These are the activations of a small neural network, seen along a few directions. Each row is one input.
In each table, some parts of the input vary, and every possible input appears once, in random order.
Descriptions start from the smaller parts, as in this example, which fits no table here: one of 4 places along a line, together with either a single point or one of 11 places along a line or (one of 3 separate values, together with one of 8 places around a ring).
Shared parts are said once, and a part with two or three values counts as separate values.
In the rows, 128 means zero.

Other details of the inputs shift rows strongly along two fixed directions, in all tables alike. That doesn't count.

Table:
R1: [ 95 116 102 107 124  89 108  96 111 182 116]
R2: [131 178 151 152 168 122 166 129 170  90 155]
R3: [171  87 190 134  47 173  51 153 130  20 138]
R4: [114 125 103  89 125 106 109 103  99 189 129]
R5: [130 154 113 140 180 159 195 157 150 141 126]
R6: [123 112 125 102  94 119  89 100 103 155 134]
R7: [111 148 119 150 184 140 190 154 152 134 112]
R8: [145 135 142 141 116  72  71  68 118 133 148]
R9: [136 148 111 131 178 149 194 162 147 138 118]
R10: [142 139 129 131 171 165 175 170 149  97 127]
R11: [124 121 102  91 119  93 114 111 101 189 115]
R12: [105 146 119 143 191 142 193 147 148 130 119]
R13: [149  86 169 102  46 128  34 117  94  89 133]
R14: [113 114 124 122  91 105  86 104 108 150 120]
R15: [122 157 107 151 175 150 193 154 146 136 128]
R16: [150  89 195 152  51 165  59 141 130  15 133]
R17: [128 146 127 152 165 167 183 157 147  97 137]
R18: [171 111 186 147  93 180 103 178 140  30 127]
R19: [121 122 100 101 113 101 118 101 108 193 120]
R20: [106 124  90 107 115 100 110  95 106 182 133]
R21: [114 122  95  95 119 107 112  97 108 190 130]
R22: [121 138 124 152 166 157 177 155 156  97 124]
R23: [118 108 121 120  88  99  91 103 110 149 115]
R24: [115 142 115 146 179 132 192 151 152 136 107]
R25: [164 123 172 150 113 184 126 178 148  46 129]
R26: [114 124  94 113 109  95 117 100 106 186 123]
R27: [123 141 129 134 135  57  99  76 118 163 158]
Each input here is: either one of 3 separate values or (one of 4 places along a line, together with one of 6 places along a line).

Table:
R28: [138  88 160 135  21 118  48 106 120  86 121]
R29: [145 150 113 118 151 147 175 143 150 137 137]
R30: [ 94 135 102 135 128 119 145 122 130 145 121]
R31: [102 104 133 131  79 122  87 103 112 125 127]
R32: [127 132 128 117 147 116 137 142 125 164 108]
R33: [113 132  93  97 143 123 127  99 103 182 142]
R34: [142  92 157  99  57 108  56 117 117 110 113]
R35: [109 159 121 159 167  96 154 104 148 139 143]
R36: [108 138  92  99 158 131 156 111 118 186 144]
R37: [116 132  75 138 146  92 145 111 113 195 111]
R38: [122 139 140 117 145  71 106  87 116 150 135]
R39: [105 112 115  99 139 117 110 113 113 154 114]
R40: [ 97 131 104 144 155 139 160 121 134 139 121]
R41: [190 137 150 167 156 193 179 191 158  49 135]
R42: [124 149 130 165 142 147 161 153 140 119 113]
R43: [147 121 176 150 138 187 153 196 167  20 123]
R44: [138 157 127 134 165 174 186 168 150  96 148]
R45: [117 105 150 114 115 131 107 133 115 116 120]
R46: [138 160 127 128 160 102 128 102 134 143 164]
R47: [147  98 125 117 120 105 111 129 113 147 109]
R48: [170 116 169 125  55 151  56 136 111  85 139]
Q: What do these inputs look like to the network?
A: one of 3 separate values, together with either a single point or one of 6 places along a line
Q: The inputs of R47 and R41 match in every part but the choice among 3 separate values. If R34 is changed in the same way as R47 into R41, which row does it become?
A: R29
Q: Change only the choice among 3 separate values in R35. List by row number the other rows that result.
A: R38, R46
Q: Which other rows agree with R42 in the choice among 3 separate values? List them by row number.
A: R28, R30, R31, R35, R37, R40

Table:
R49: [132 136 111 126 161 124 153 134 128 148 125]
R50: [118 127 130 122 116 106 100  97 120 139 139]
R51: [144 108 175 154  99 168 115 165 142  46 118]
R52: [116 142 118 120 162 139 161 139 133 147 122]
R53: [132 129 126 124 108 109 103 107 116 147 136]
R54: [132 130 119 112 137 112 130 125 125 145 123]
R55: [124 116 133 114 107 128 100 123 112 133 127]
R56: [120 112 110 109 100 125 102 113 106 153 129]
R57: [121 119 130 104 108 115 101 119 113 148 126]
R58: [139 139 123 134 165 141 164 147 139 128 124]
R59: [131 139 120 130 132 114 130 117 123 149 135]
R60: [111 124 118 125 130 119 131 128 125 147 114]
R61: [120 148 123 142 168 131 161 127 143 127 139]
R62: [130 151 118 131 154 121 158 131 141 138 134]
R63: [122 113 114 110 100 129 104 115 108 150 128]
R64: [121 136 108 120 149 144 163 141 134 147 126]
R65: [137 109 167 153  86 133  84 124 136  63 133]
R66: [122 116 116 105 100 125 107 118 115 142 128]
R67: [126 140 116 132 159 165 177 153 144 123 125]
R68: [107 132 118 132 138 103 129 106 125 151 126]
R69: [119 124 112 121 137 104 133 119 118 164 111]
R70: [129 106 140 135  93 147 112 138 126 100 118]
R71: [140  95 155 140  67 153  87 141 129  71 120]
R72: [117 145 117 137 163 122 153 121 136 134 140]
R73: [132 150 121 133 154 123 158 132 139 143 134]
R74: [130 141 122 127 132 115 130 115 128 149 133]
R75: [134 115 123 111 111 105  96 110 106 155 125]
R76: [122 113 114 111 100 127 103 115 107 151 128]
R77: [120 128 129 127 123 109 107 103 120 135 141]
R78: [133 138 118 121 159 122 155 137 133 148 123]
R79: [154  99 167 145  80 139  84 141 132  64 118]
R80: [157 143 170 184 154 183 182 186 174  34 127]
R81: [118 142 115 125 167 139 166 144 131 146 125]
R82: [121 130 132 123 121 106 108 105 124 134 141]
R83: [118 128 128 118 117 101 103 100 122 136 140]
R84: [135 128 128 127 108 111 103 111 117 137 137]
R85: [122 119 126 114 114 125 107 123 112 137 128]
R86: [124 147 125 127 169 149 176 157 147 117 125]
R87: [150 123 161 159 103 145 117 145 146  68 128]
R88: [138 142 125 133 169 143 169 149 144 126 121]
Q: The inputs of R61 and R55 match in every part but one. If R65 is changed in the same way as R61 into R55, which row does it become?
A: R60
Q: The inputs of R59 and R76 match in every part but one. If R87 is changed in the same way as R59 into R76, which row does it become?
A: R71
Q: What do these inputs look like to the network?
A: one of 5 places along a line, together with either one of 2 separate values or one of 6 places along a line
Q: Change only the place on the line of 6 in R61. List by row number the other rows that result.
A: R50, R72, R77, R82, R83
Q: Change only the place on the line of 6 in R54. List by row number the other rows that result.
A: R49, R58, R75, R78, R88
